A small network was trained on invented records. Each row is its activation on one of them, seen along a few directions.
After each row come some of the record's fields: G, B, F, W, P.
A field that a record lacks is written absent.
The largest differences between rows may come from other fields.
In the rows, zero is written as 500.
Random noise pushes rows far along 8 fixed directions. That doesn't count. These rows show it; they differ only by the noise:
[430 473 538 290 543 511 263 433 370 547 360 436 484 585 705 283 233 461
 527 414 421 679 458]
[498 453 420 448 559 601 562 446 544 553 489 533 421 511 452 407 472 367
 555 521 443 593 456]
[489 464 562 532 550 382 466 373 710 467 468 446 548 515 589 474 287 524
 602 543 524 658 536]
[590 730 476 427 542 482 634 514 596 569 431 484 446 405 384 582 468 418
 579 528 619 598 592]
[575 543 648 570 430 364 669 613 639 440 608 550 499 565 417 638 446 502
 500 569 591 431 571]
[471 493 534 406 572 467 358 405 461 316 507 438 478 699 674 296 449 561
 520 418 452 478 423]
[366 591 515 406 606 629 422 369 399 545 373 413 432 371 438 436 429 353
 667 509 441 584 554]
[557 426 419 481 576 572 693 491 546 468 522 536 489 681 509 409 576 460
 528 461 529 523 400]
[477 532 532 508 559 483 481 411 544 317 566 464 451 599 505 421 544 508
 563 492 457 416 486]
[423 624 489 347 638 559 382 353 367 446 336 355 504 557 608 349 451 488
 638 382 486 590 500]

[515 435 391 428 548 503 414 422 550 440 496 506 424 487 598 375 481 518
 470 550 445 486 429] | G=g2, B=b1, F=absent, W=absent, P=absent
[592 578 581 388 529 495 476 635 437 457 548 579 408 557 581 442 449 536
 405 483 645 462 434] | G=g1, B=b2, F=absent, W=absent, P=absent
[581 801 411 465 447 475 411 508 599 635 500 513 350 306 285 592 490 383
 546 477 472 600 668] | G=g2, B=b2, F=f2, W=w1, P=p1
[624 431 525 526 320 345 466 655 468 522 483 538 609 592 546 642 403 580
 407 398 387 529 574] | G=g2, B=b1, F=absent, W=absent, P=absent
[557 494 426 499 470 472 580 532 497 452 490 492 520 547 463 532 578 495
 520 477 444 446 516] | G=g2, B=b1, F=absent, W=absent, P=absent
[562 174 422 464 436 609 608 640 347 605 501 600 545 655 585 395 540 490
 335 499 415 503 352] | G=g2, B=b3, F=f1, W=w2, P=p1
[444 366 569 409 384 571 559 669 184 782 313 523 637 564 529 556 350 390
 467 456 469 607 519] | G=g2, B=b1, F=f1, W=w1, P=p1
[513 454 614 592 502 468 659 574 489 456 535 508 550 536 468 630 520 519
 539 506 549 436 553] | G=g2, B=b2, F=absent, W=absent, P=absent
[352 379 491 411 641 726 570 437 223 602 243 388 602 500 593 448 488 453
 634 386 515 688 469] | G=g2, B=b3, F=absent, W=absent, P=absent
[488 342 499 463 606 540 387 415 622 349 589 537 336 469 610 336 437 526
 428 624 473 577 352] | G=g2, B=b3, F=f2, W=w2, P=p1
[552 641 448 477 662 633 623 477 546 438 570 512 357 361 405 467 687 457
 502 630 681 419 451] | G=g2, B=b2, F=f2, W=w2, P=p1
[534 602 598 420 478 409 400 581 553 577 517 529 478 436 612 477 274 547
 415 577 743 586 499] | G=g2, B=b2, F=f1, W=w1, P=p1
[607 357 331 478 492 458 516 463 792 621 456 573 469 478 541 445 320 440
 489 540 441 809 466] | G=g2, B=b1, F=absent, W=absent, P=absent
[588 558 267 473 527 538 462 431 672 462 568 511 399 461 436 403 623 465
 492 530 442 504 454] | G=g2, B=b1, F=f2, W=w2, P=p1
[467 431 555 488 466 405 479 508 525 525 546 512 568 657 570 452 357 518
 536 480 481 559 498] | G=g1, B=b2, F=f1, W=w1, P=p1
[511 448 381 423 393 644 640 645 483 721 666 711 340 446 308 337 541 245
 341 637 550 384 351] | G=g2, B=b2, F=f1, W=w1, P=p2
[463 490 480 535 492 524 375 463 487 470 479 475 478 388 427 524 542 461
 525 523 412 488 566] | G=g2, B=b1, F=f2, W=w1, P=p1
[378 370 782 520 509 484 674 661 280 349 561 474 561 728 547 543 562 556
 485 509 600 186 402] | G=g1, B=b1, F=f1, W=w2, P=p2
[377 571 348 231 696 786 368 399 270 736 284 459 311 302 559 288 464 319
 556 508 534 680 385] | G=absent, B=b1, F=f1, W=w1, P=p1
[403 508 598 510 616 562 528 445 458 509 436 414 615 502 613 460 496 559
 583 516 692 491 451] | G=absent, B=b1, F=f2, W=w2, P=p1
[495 399 489 518 401 378 409 466 665 614 547 546 513 459 543 437 309 524
 441 528 472 582 491] | G=g2, B=b3, F=f1, W=w1, P=p2
[532 476 504 619 473 418 654 515 573 464 487 469 603 583 417 689 560 483
 610 421 334 558 643] | G=absent, B=b1, F=absent, W=absent, P=absent
[534 301 495 500 384 535 453 599 483 616 495 611 525 548 528 523 354 460
 416 444 355 651 475] | G=g2, B=b1, F=absent, W=absent, P=absent
[534 423 404 529 527 459 670 417 501 522 369 401 614 509 519 573 529 481
 591 490 398 598 553] | G=g2, B=b3, F=absent, W=absent, P=absent
[419 404 625 567 424 519 587 561 339 539 495 475 627 611 466 616 451 477
 569 427 414 442 558] | G=g2, B=b2, F=absent, W=absent, P=absent
[445 548 479 600 605 523 558 383 574 342 487 392 554 484 473 498 663 583
 619 535 550 415 494] | G=g2, B=b1, F=f2, W=w2, P=p1
[472 516 526 547 574 449 422 434 653 462 497 462 527 449 550 505 453 552
 554 520 587 596 540] | G=absent, B=b1, F=f2, W=w1, P=p1
[525 602 576 329 466 528 541 669 455 689 434 580 400 409 463 543 310 393
 455 568 588 578 551] | G=g2, B=b1, F=absent, W=absent, P=absent
[485 309 673 608 508 384 402 506 699 338 699 601 468 614 673 435 388 654
 380 608 579 464 414] | G=absent, B=b1, F=f1, W=w1, P=p1
[505 499 498 498 548 525 636 487 449 549 375 437 593 632 523 545 533 499
 570 419 538 571 522] | G=g2, B=b1, F=f2, W=w1, P=p1
[515 437 372 565 655 647 697 417 509 351 507 479 493 576 492 457 739 544
 556 449 506 496 426] | G=g2, B=b3, F=absent, W=absent, P=absent
[556 515 358 508 471 609 531 522 353 432 564 512 488 653 414 502 788 554
 467 312 334 394 471] | G=g2, B=b4, F=f1, W=w1, P=p1
[537 693 429 509 546 462 532 433 843 523 534 536 340 246 333 562 428 376
 582 673 555 632 580] | G=g1, B=b1, F=absent, W=absent, P=absent
[492 443 551 614 433 443 448 508 670 493 586 545 548 587 448 608 419 550
 544 420 435 631 590] | G=g1, B=b1, F=f1, W=w1, P=p1
[559 487 383 399 472 471 399 509 655 592 566 572 404 574 564 330 328 443
 456 453 425 657 454] | G=g2, B=b2, F=absent, W=absent, P=absent
[554 523 587 452 443 503 650 693 418 518 534 574 403 421 427 609 518 463
 404 591 601 408 520] | G=g2, B=b3, F=absent, W=absent, P=absent
[546 358 482 564 502 400 568 521 638 511 527 559 613 598 622 415 430 548
 408 535 628 517 400] | G=g1, B=b1, F=f1, W=w1, P=p2
[478 281 558 670 387 499 578 512 695 587 593 601 573 504 438 628 382 446
 510 557 456 597 504] | G=g1, B=b1, F=absent, W=absent, P=absent

Which values does each new row have?
[504 643 521 343 487 609 350 542 359 547 505 572 285 299 435 437 536 462
 372 592 546 426 502] | G=g2, B=b3, F=f1, W=w1, P=p1
[566 340 524 609 607 378 616 450 783 436 509 487 584 567 636 545 425 612
 529 584 609 638 455] | G=absent, B=b1, F=f2, W=w2, P=p1
[420 353 686 659 487 435 542 517 485 274 663 509 533 594 528 543 533 594
 507 572 517 232 467] | G=g2, B=b2, F=absent, W=absent, P=absent
[692 761 272 399 574 493 501 441 588 565 376 473 438 394 434 505 542 464
 549 425 476 668 579] | G=g2, B=b2, F=absent, W=absent, P=absent
[478 550 470 455 506 514 424 427 402 503 380 409 524 467 562 442 519 501
 545 424 471 536 544] | G=g2, B=b3, F=absent, W=absent, P=absent
[507 624 591 478 445 419 529 637 409 460 530 500 486 427 453 637 518 522
 442 605 638 333 573] | G=g2, B=b1, F=f1, W=w1, P=p1
[447 424 544 420 494 500 683 576 322 713 327 462 626 453 553 515 392 406
 469 582 657 518 484] | G=g2, B=b3, F=f1, W=w1, P=p2
[519 700 624 449 484 360 296 540 529 396 495 439 429 357 538 558 392 580
 441 603 531 420 616] | G=g2, B=b1, F=f2, W=w2, P=p1
[435 556 514 510 526 472 329 368 586 387 550 467 437 430 540 456 485 504
 546 522 399 487 528] | G=absent, B=b1, F=absent, W=absent, P=absent
[522 359 423 469 536 558 425 446 406 429 478 516 449 515 619 339 577 537
 427 497 449 435 385] | G=g2, B=b3, F=absent, W=absent, P=absent
[468 511 634 447 548 451 406 447 500 408 460 461 544 515 690 466 395 613
 487 534 675 489 442] | G=g1, B=b1, F=absent, W=absent, P=absent
[551 362 466 522 497 677 586 599 518 596 545 677 422 440 442 511 527 439
 407 559 559 526 407] | G=g2, B=b1, F=absent, W=absent, P=absent
[523 598 309 417 597 575 369 354 612 431 526 504 395 492 598 297 592 512
 487 441 494 571 391] | G=absent, B=b1, F=absent, W=absent, P=absent
[370 527 538 480 556 507 357 307 408 394 398 348 495 392 534 477 474 469
 626 523 346 502 566] | G=g2, B=b3, F=absent, W=absent, P=absent
[554 741 462 401 503 469 493 495 443 520 421 442 518 458 486 580 542 497
 532 422 487 523 595] | G=absent, B=b1, F=absent, W=absent, P=absent
[333 554 686 563 643 442 417 350 495 216 537 338 526 555 576 492 473 603
 692 477 519 412 565] | G=g2, B=b2, F=absent, W=absent, P=absent
[456 480 491 520 476 554 370 477 491 409 598 527 409 497 412 458 486 438
 525 472 286 482 523] | G=g2, B=b2, F=absent, W=absent, P=absent
[553 339 392 480 495 544 529 507 613 523 590 626 425 628 527 376 482 415
 444 500 331 571 408] | G=absent, B=b1, F=absent, W=absent, P=absent
[467 436 549 538 443 461 516 526 574 559 587 559 452 396 469 445 447 489
 405 647 578 371 446] | G=g2, B=b3, F=f1, W=w1, P=p2
